Each row below holds a small network's activations on one input, seen along a few directions.
Each table varies a few parts of the input and shows all the possible inputs, shuffled.
A made-up example of a description, with smaller parts first: one of 2 separate values, together with either a single point or one of 9 places around a ring or (one of 6 places along a line, together with one of 8 places around a ring).
Shared parts are said once, and a part with two or three values counts as separate values.
In the rows, 128 means zero.

Other details of the inputs shift rows strongly along two fixed directions, in all tables alike. That doesn't count.
These rows show it; all are for the same input, with only those details redrawn:
[148  89 119 123 166 161 153 133 128 123 164 134 133 154 168]
[145 103 123 125 156 147 145 131 133 123 145 134 136 147 150]
[124 165 145 131 120  81 131 132 140 127  85 116 126 109  89]
[144 127 134 135 127 121 113 121 154 122  91 150 159 139  97]
[150 117 131 137 128 131 107 117 159 121  91 160 169 147  97]
[131 130 130 121 152 120 159 140 122 127 143 110 112 127 146]
[128 158 142 131 122  89 129 131 141 127  88 123 132 115  92]
[131 131 131 122 152 119 158 139 122 127 141 111 112 126 145]

Table:
x1: [110 131 124 126 135 154 140 125 121 140 133 113 126 115 135]
x2: [117 109 113 117 154 154 157 146 118 139 162 111 104 127 147]
x3: [130 160 148 139 112 108 115 108 143 127  75 133 160 114  96]
x4: [107 132 126 105 149 110 169 139 118 140 154  96 100 110 138]
x5: [119 119 119 154  73 118  67 110 158 153 139 211 129 147 107]
x6: [114 119 128 115 142 144 151 114 125 138 145 116 138 123 148]
x7: [125 117 138 114 116 128  97 112 158 125  97 136 164 126 100]
x8: [105 116 126 130  88 124  97 123 125 148 185 164  87 127 171]
x9: [138 117 103 140 113 170 106 119 133 124 112 147 166 141 119]
x10: [121 133 136 125 106 131  85 122 155 127  80 132 151 114  81]
x11: [114 141 116 112 126 128 142 154 104 125 147  79  91 106 151]
x12: [124 165 145 131 120  81 131 132 140 127  85 116 126 109  89]
x13: [122 172 131 140 108  83 128 141 113 120  94 105 104 110  79]
x14: [171  42  99 130 157 219 109 119 120 100 183 154 158 184 184]
x15: [132 120 139 111 152 132 151 137 117 121 156  94 110 118 173]
x16: [130 138 146 116 138 111 139 139  98 115 142  95 104 117 148]
x17: [ 73 175 134 140  78  76 127 125 102 167 165 134  60  92 156]
x18: [125 142 122 137 130 136 147 127  93 119 142 102 111 124 145]
x19: [150  96  97 137 119 168 101 130 146 123 115 161 164 158 106]
x20: [155 108 130 142 129 161 102 101 129 114 110 166 180 161 122]
x21: [129 141 135 124 145 106 156 145  97 122 143 107 101 125 135]
What do these inputs look like to the network?
> one of 3 separate values, together with either a single point or one of 6 places around a ring
Changing only the choice among 3 separate values turns x12 into x3. The same change can be made to x13. Which row results?
> x18
Change only the choice among 3 separate values in x8. List by row number the other rows that result.
> x5, x17

Table:
x22: [120 129 120 149  70 127  63 109 148 140 109 185 144 135  96]
x23: [ 93 191 140 112 136  70 187 163  80 133 141  42  51  75 135]
x24: [127 125 131 153  75 121  61 101 155 138 109 199 151 142 102]
x25: [ 51 230 153 120  81  15 160 154  94 166 141  68  17  45 122]
x26: [149 127 143 139 107 129  76 100 163 114  60 163 191 139  76]
x27: [143  75 107 112 182 177 175 146 115 127 200 118 113 156 196]
x28: [138  79 109 111 173 193 162 136 102 120 195 103 120 146 202]
x29: [145  62 106 112 185 192 169 136 116 126 204 127 124 163 200]
x30: [144 141 140 145 105 115  88 105 158 119  59 162 181 136  71]
x31: [153 137 139 146 104 109  80 112 165 114  54 168 180 141  60]
x32: [148 126 126 147 102 141  75 106 162 117  56 168 194 144  62]
x33: [149 125 137 141 118 125  95 111 151 116  81 159 172 144  86]
x34: [154  61  96 118 181 200 163 144 106 117 204 122 121 167 202]
x35: [ 63 244 167 102 116  10 190 163  91 145 101  14  36  29 104]
x36: [141  68 106 112 185 194 175 134 113 130 205 122 123 158 208]
What do these inputs look like to the network?
> one of 3 separate values, together with either a single point or one of 4 places along a line
Changing only the choice among 3 separate values turns x35 into x26. The same change can be made to x29. Which row results?
> x33
